A small network was shown many inputs. Here are its activations along a few directions, one row for each input.
Each table varies a few parts of the input and shows all the possible inputs, shuffled.
Descriptions start from the smaller parts, as in this example, which fits no table here: line(6) and (point or line(11) or (values(3) and ring(5))).
Shared parts are said once, and a part with two or three values counts as separate values.

Other details of the inputs shift rows strongly along two fixed directions, in all tables alike. That doesn't count.

Table:
R1: -3  43  -43  -50  -1  -58  -7  29  -13  -17  -42
R2: 24  -27  36  73  -6  53  2  -53  8  -15  38
R3: 7  -50  41  25  -16  53  14  -46  -2  -4  50
R4: -9  45  -41  -51  4  -53  -10  36  -9  -22  -38
R5: -2  10  -61  -24  16  -21  24  -40  -6  -40  15
R6: -21  3  -40  -36  -21  -40  31  -56  -6  -57  55
R7: 25  -27  35  70  -8  55  4  -53  3  -8  36
R8: -23  2  -34  -28  -24  -34  31  -53  -3  -56  53
R9: -14  40  -45  -46  4  -75  1  17  -9  7  -49
R10: -2  -12  21  15  11  38  -17  49  5  21  -16
R11: 16  -39  6  27  20  76  7  -10  4  -14  35
R12: -19  -10  -40  -45  -1  -8  24  -35  -7  -48  33
R13: -15  52  -49  -47  19  -49  -9  40  -1  -25  -31
R14: 19  -4  -64  -45  18  18  29  -26  -15  -64  50
R15: -15  -27  40  13  -7  22  -16  37  6  41  -26
R16: -35  39  -36  -48  8  -60  -7  28  3  -12  -34
R17: -2  60  -19  -52  -9  -76  -8  16  -12  -9  -30
R18: -11  -14  -49  -47  -5  -8  31  -49  -13  -55  39
R19: 37  30  -52  -32  41  -11  8  -45  9  -45  58
R20: 12  19  -53  -16  -11  -16  26  -61  -9  -86  60
R21: -11  -4  35  27  30  -5  -15  -17  33  60  2
R22: -11  -28  45  80  -14  38  5  -47  19  5  26
R23: 26  -23  48  69  -14  60  -7  -11  8  0  26
R24: 29  0  -54  -35  -3  9  22  -23  -24  -62  29
R25: -21  -15  62  21  -15  -9  -11  -2  8  53  -17
R26: -8  -44  13  39  17  51  11  -33  12  10  22
R27: -11  -34  13  49  20  56  3  -31  17  -9  23
R28: 5  -49  53  47  -22  50  8  -29  0  20  35
R29: 38  -29  47  58  -8  67  -2  -24  -5  6  27
R30: 29  -50  12  33  2  72  9  -15  -8  -1  21
R31: -33  -16  30  23  11  11  -15  27  19  41  -27
R32: -21  34  -37  -50  -3  -67  -1  15  -8  -6  -39
R33: -21  22  25  7  -2  -49  -29  55  6  70  -92
R34: 2  -48  21  36  15  62  5  -10  9  18  17
R35: 6  21  -52  -24  39  -25  19  -80  16  -42  63
R36: -4  -6  15  31  12  31  -17  16  10  4  -14
R37: -27  35  54  6  -8  -59  -30  39  10  73  -74
R38: 17  11  -59  -35  24  17  18  -14  -10  -64  38
R39: -16  4  28  -14  -14  -33  -22  69  -2  70  -76
R40: -23  27  -36  -63  -21  -75  22  -20  -12  -23  11
R41: -1  -36  30  71  -10  45  13  -71  13  -19  49
R42: 0  29  16  5  -1  -36  -32  63  -1  54  -89
R43: -8  23  17  -2  5  -7  -34  81  5  32  -62
R44: 7  31  11  3  19  -15  -33  85  4  52  -77
R45: 27  -1  22  37  14  26  -22  50  1  44  -49
R46: 9  69  -40  -40  38  -76  -14  -1  17  3  -10
R47: 22  -23  41  70  -19  62  -3  -14  7  -7  30
R48: -7  10  21  -16  -5  -9  -26  76  -3  37  -57
R49: 36  -36  32  60  -8  69  5  -43  3  -23  53
R50: 7  -50  56  43  -19  52  7  -30  -2  24  32
R51: 9  39  47  -5  -12  -35  -37  70  -3  56  -65
R52: 4  46  -30  -69  -27  -68  5  36  -23  -12  -7
R53: -5  -9  44  53  -12  2  -5  -25  6  29  -4
R54: -28  46  -45  -47  22  -63  -4  28  4  -3  -36
R55: 3  -6  33  18  28  5  -17  -1  28  57  8
R56: -16  38  -54  -43  20  -56  6  6  -2  -15  -21
R57: 7  15  -62  -27  27  6  17  -31  -5  -64  34
R58: 27  22  -50  -48  36  -15  11  -36  8  -34  58
R59: 5  2  23  28  17  33  -27  57  9  24  -32
R60: -9  -39  29  51  6  50  -3  -27  14  5  8
R61: -8  47  -29  -55  -32  -64  3  41  -13  -21  -6
R62: 39  -38  21  53  9  71  -4  -6  -3  9  2
R63: -1  29  47  -1  -25  -40  -30  76  1  59  -53
R64: -4  -47  45  45  -13  42  15  -60  4  10  39
R65: -24  20  38  -4  -30  -47  -18  54  4  52  -41
R66: 20  -5  -50  -52  -11  1  23  -10  -27  -49  23
R67: -11  -44  26  32  11  63  0  1  13  10  18
R68: -2  -44  17  29  17  65  6  -12  10  6  26
R69: -9  -27  14  20  2  11  3  -9  2  31  -14
R70: -28  -4  -38  -42  4  -10  18  -22  0  -41  25
R71: 6  -3  49  33  -27  13  -18  38  2  32  -9
R72: 9  -22  34  13  -10  29  -19  47  -6  34  -33
R73: 28  -39  55  45  -16  64  1  -14  -7  20  27
R74: -16  -7  -37  -48  1  3  17  -7  -6  -44  31
R75: 8  5  17  41  26  17  -24  33  10  39  -43
R76: -8  -18  59  31  -25  2  -12  17  5  46  -6
R77: -24  6  34  -16  -14  -32  -26  77  1  69  -78
R78: 22  5  -70  -20  19  6  27  -50  -14  -67  38
R79: -17  -17  26  29  8  3  -8  15  12  58  -38
R80: 2  39  34  12  -10  -41  -26  36  0  47  -57
R81: 14  10  -48  -44  3  5  11  0  -16  -61  20
R82: 12  62  -28  -56  -19  -70  -3  41  -19  -9  -23
R83: -6  -14  32  15  1  35  -23  59  5  28  -28
R84: -8  -49  28  37  -6  40  5  -28  5  24  4
R85: 3  -34  48  67  -6  42  5  -59  8  14  25
R86: 5  -11  -50  -48  -3  -7  29  -26  -19  -34  25
R87: -27  38  -22  -55  -34  -76  7  29  -8  -9  -5
R88: 19  3  -34  -56  -16  -4  25  -34  -25  -61  60
R89: 21  13  -63  -26  11  -11  19  -33  -17  -50  14
R90: -28  13  30  -3  -19  -54  -10  17  9  39  -32
R91: -16  51  37  25  -21  -53  -31  61  13  48  -73
R92: 27  -39  25  44  0  71  -7  -3  -2  -4  7
R93: -5  15  -44  -23  -8  -37  31  -71  -6  -65  53
R94: -20  1  -46  -39  18  -11  21  -25  1  -33  26
R95: 4  -5  -54  -45  6  -7  29  -21  -14  -33  27
R96: 25  0  -63  -46  9  5  27  -12  -21  -49  29
Each input here is: ring(6) and (point or line(6) or ring(9)).
The inputs of R68 and R94 match in every part but the ring(6) part. If R34 is changed in the same way as R68 into R94, which row does it become?
Answer: R26
The inputs of R4 and R48 match in every part but the ring(6) part. If R17 is changed in the same way as R4 into R48, which row does it become?
Answer: R88
A walk changes only the line(6) part. It starts at R88 and steps to R73. List the rest of the walk in order.
Answer: R52, R63, R71, R61
A walk changes only the ring(9) part. It starts at R72 and steps to R66. List the rest of the walk in order.
Answer: R30, R96, R14, R11, R10, R83, R48

Table:
R97: 17  4  -5  24  -1  35  -7  -3  3  -42  19
R98: -36  15  -55  -32  5  -37  23  -34  9  -56  10
R99: -9  6  -49  -26  4  -5  8  14  -8  -33  -24
R100: 8  -22  36  12  3  46  -15  28  12  27  11
R101: 0  25  -14  -28  30  -42  -5  15  12  43  -40
R102: 13  7  -19  -38  -5  -47  20  -54  -12  -7  21
R103: -35  12  12  -11  -25  -54  -7  11  -5  21  -62
R104: -10  53  -6  -13  -6  -38  -21  42  3  -18  -21
R105: -18  7  33  -3  2  -11  -18  33  21  32  12
R106: 8  12  -51  -1  18  1  11  -18  -7  -34  -14
R107: 47  -4  11  15  -16  32  8  -17  -21  -15  9
R108: -25  -19  3  -2  12  9  -5  36  1  40  -47
R109: 43  4  -14  -35  -15  -2  15  -10  -28  -17  22
R110: -16  -12  -46  -44  7  -2  12  13  -12  -23  0
R111: -22  1  5  -19  7  -15  6  2  27  21  18
R112: 21  -13  -29  25  16  42  8  -28  -6  -42  6
R113: 29  31  -28  -21  17  -6  -9  15  -10  -18  -14
R114: 13  -7  6  45  30  23  -9  -28  11  26  -10
R115: 6  39  -19  -13  5  -31  -23  54  -11  -1  -56
R116: -36  17  -33  -14  9  -41  -4  23  1  7  -54
R117: -9  -11  -4  -40  -14  -39  15  -33  -4  10  3
R118: 32  14  -44  -48  21  -5  7  4  -13  -26  23
R119: 19  24  -61  -38  -33  -32  35  -42  -30  -86  38
R120: -37  -1  5  -38  -23  -49  4  2  -6  20  -37
R121: -6  -31  3  -3  -3  49  6  1  -1  -30  38
R122: -30  35  0  -18  -11  -38  -20  56  2  -7  -26
R123: 24  20  -18  -15  -28  -15  4  11  -32  -32  -19
R124: 11  16  10  21  10  14  -7  -28  12  -27  50
R125: -9  7  -22  -41  21  -28  -4  42  -3  42  -43
R126: 33  9  -3  16  8  35  -6  -9  4  -28  33
R127: -24  -21  50  26  -8  42  -17  31  15  22  4
R128: -10  -20  -13  -12  23  -6  3  0  12  34  -9
R129: 1  -33  48  22  -24  5  -3  0  -1  48  10
R130: -8  51  -17  -14  25  -62  -12  1  5  16  -31
R131: -34  -30  32  26  4  22  0  -5  20  14  16
R132: 8  -14  -1  -24  11  12  -5  42  -2  22  -9
R133: -19  -36  49  27  -31  17  1  1  0  33  -5
R134: 4  4  31  49  20  11  -12  -21  17  15  16
R135: -4  -6  -8  -42  -28  -4  11  19  -31  -10  -10
R136: 26  -1  -14  -10  25  4  -3  17  4  24  -11
R137: -2  19  15  27  -34  -32  0  3  -9  6  -21
R138: -7  -24  -35  -6  -33  6  42  -73  -19  -81  60
R139: -3  -14  42  14  -1  38  -15  22  18  26  24
R140: -9  7  -1  32  8  5  7  -37  16  -33  26
R141: 18  3  16  4  7  26  -5  -4  15  -3  45
R142: 16  13  48  48  4  30  -29  19  18  22  3
R143: 14  40  -37  -18  26  -32  -6  15  -6  10  -42
R144: 40  -12  5  -1  -19  13  23  -31  -14  -9  47
R145: -37  12  -10  -42  -7  -17  5  6  6  -31  31
R146: 3  -11  26  26  29  14  -5  -24  21  39  11
R147: -8  -38  47  25  -32  29  2  16  -8  31  -9
R148: -39  4  -22  -36  11  -32  2  26  4  26  -43
R149: -8  38  5  -25  18  -59  -15  24  18  31  -11
R150: -31  -16  30  48  0  16  -5  -2  24  7  -4
R151: -5  22  -56  -8  17  -27  7  -27  2  -31  -12
R152: -6  8  -38  -27  0  -6  1  28  -13  -36  -19
R153: -34  -36  24  24  10  23  3  -12  20  23  2
R154: -15  27  -35  0  15  -45  1  -22  7  -27  -6
R155: 30  -6  9  2  11  37  -4  0  9  -5  35
R156: 25  15  -2  18  23  1  -19  28  3  28  -45
R157: 12  -34  52  21  -25  23  -4  15  -5  48  -1
R158: -8  -31  -14  -7  23  13  22  -50  13  -12  55
R159: -23  -6  4  19  -8  21  3  -20  11  -46  42
R160: 1  -25  -1  18  -38  16  20  -15  -18  -32  16
R161: 20  -13  56  33  -16  6  -8  -7  4  53  3
R162: -22  8  -6  -36  2  -16  -11  61  -13  17  -42
R163: 6  5  48  26  10  18  -21  6  24  29  23
R164: 12  -7  51  51  -6  2  -12  -33  2  47  -24
R165: 30  -23  -34  -4  36  35  19  -42  -4  -11  35
R166: 9  9  8  -47  -22  -24  -3  43  -28  27  -29
R167: 11  -40  10  11  19  45  -5  11  3  30  2
R168: 17  -29  -34  -15  -27  40  34  -47  -38  -84  46
R169: 0  -8  -1  27  -17  -2  14  -67  -11  -25  7
R170: -10  8  49  60  -2  20  -27  12  20  11  -4
R171: 12  48  -1  -18  -21  -68  -3  8  -13  14  -22
R172: -6  -16  26  35  -9  45  -11  28  10  -6  -7
R173: 42  -1  -7  17  -23  12  20  -41  -19  -30  44
R174: -11  -31  2  40  11  40  -1  6  5  12  -33
The inputs of R119 and R157 match in every part but one. If R170 is changed in the same way as R119 into R157, which row does it become?
Answer: R105
The inputs of R169 and R103 match in every part but one. If R154 is changed in the same way as R169 into R103, which row does it become?
Answer: R98
What is each input in this table made of?
Answer: ring(6) and (line(4) or ring(9))
Change only the line(4) part in R117. List by row number the other rows that result.
Answer: R129, R157, R166
Change only the ring(9) part in R101. List by row number the other rows that result.
Answer: R118, R136, R141, R146, R149, R155, R163, R165
List by row number the other rows that have the ring(6) part in common with R133.
Answer: R108, R110, R120, R121, R127, R131, R135, R145, R147, R148, R153, R162

Table:
R175: 18  -19  57  51  4  50  -28  47  7  55  -32
R176: 16  26  -42  -28  0  -17  7  -5  -12  -48  11
R177: 22  -17  59  57  6  46  -28  30  9  50  -23
R178: 10  41  -41  -26  3  -41  4  -8  -7  -38  2
R179: -20  35  28  -26  -24  -69  -16  43  2  48  -40
R180: -2  -22  -13  7  -26  15  34  -75  -10  -61  70
R181: -27  27  -13  -31  -20  -64  11  -23  -2  -13  1
R182: -16  14  -55  -45  16  -26  11  4  -7  -32  -5
R183: 2  -35  60  56  16  53  -27  39  16  69  -34
R184: -11  20  47  49  8  -18  -34  39  23  71  -68
R185: 15  -62  27  39  -31  79  18  -35  -13  -32  50
R186: -2  37  -9  -21  -4  -35  -21  70  -10  16  -60
R187: -20  30  24  -19  -37  -56  -17  64  -8  36  -58
R188: -18  22  -19  -43  -13  -60  15  -31  -3  -12  20
R189: 8  -46  18  71  23  68  12  -77  17  -15  49
R190: 8  -32  22  46  22  46  3  -47  19  12  32
R191: 11  9  -47  -52  8  -5  13  5  -14  -38  16
R192: 6  3  -26  -56  -27  -17  20  2  -26  -38  28
R193: 11  -62  3  51  16  96  15  -44  2  -28  46
R194: 27  -19  23  45  10  50  -1  -30  9  2  29
R195: 3  -18  -36  -22  21  21  18  -30  -2  -31  36
R196: -24  -9  45  50  18  6  -30  35  25  73  -65
R197: 1  10  -53  -42  4  -2  14  5  -16  -50  7
R198: -7  10  -46  -42  22  -24  14  -24  4  -22  19
R199: -4  17  -14  -50  -28  -39  10  11  -15  -15  10
R200: -8  42  -1  -18  14  -58  -18  31  10  42  -43
What is each input in this table made of?
Answer: values(2) and (line(4) or ring(9))
List by row number the other rows that have the values(2) part in common with R199.
Answer: R175, R177, R179, R183, R188, R190, R191, R192, R194, R195, R198, R200
Change only the ring(9) part in R193. List by row number the other rows that result.
Answer: R176, R178, R182, R184, R186, R189, R196, R197
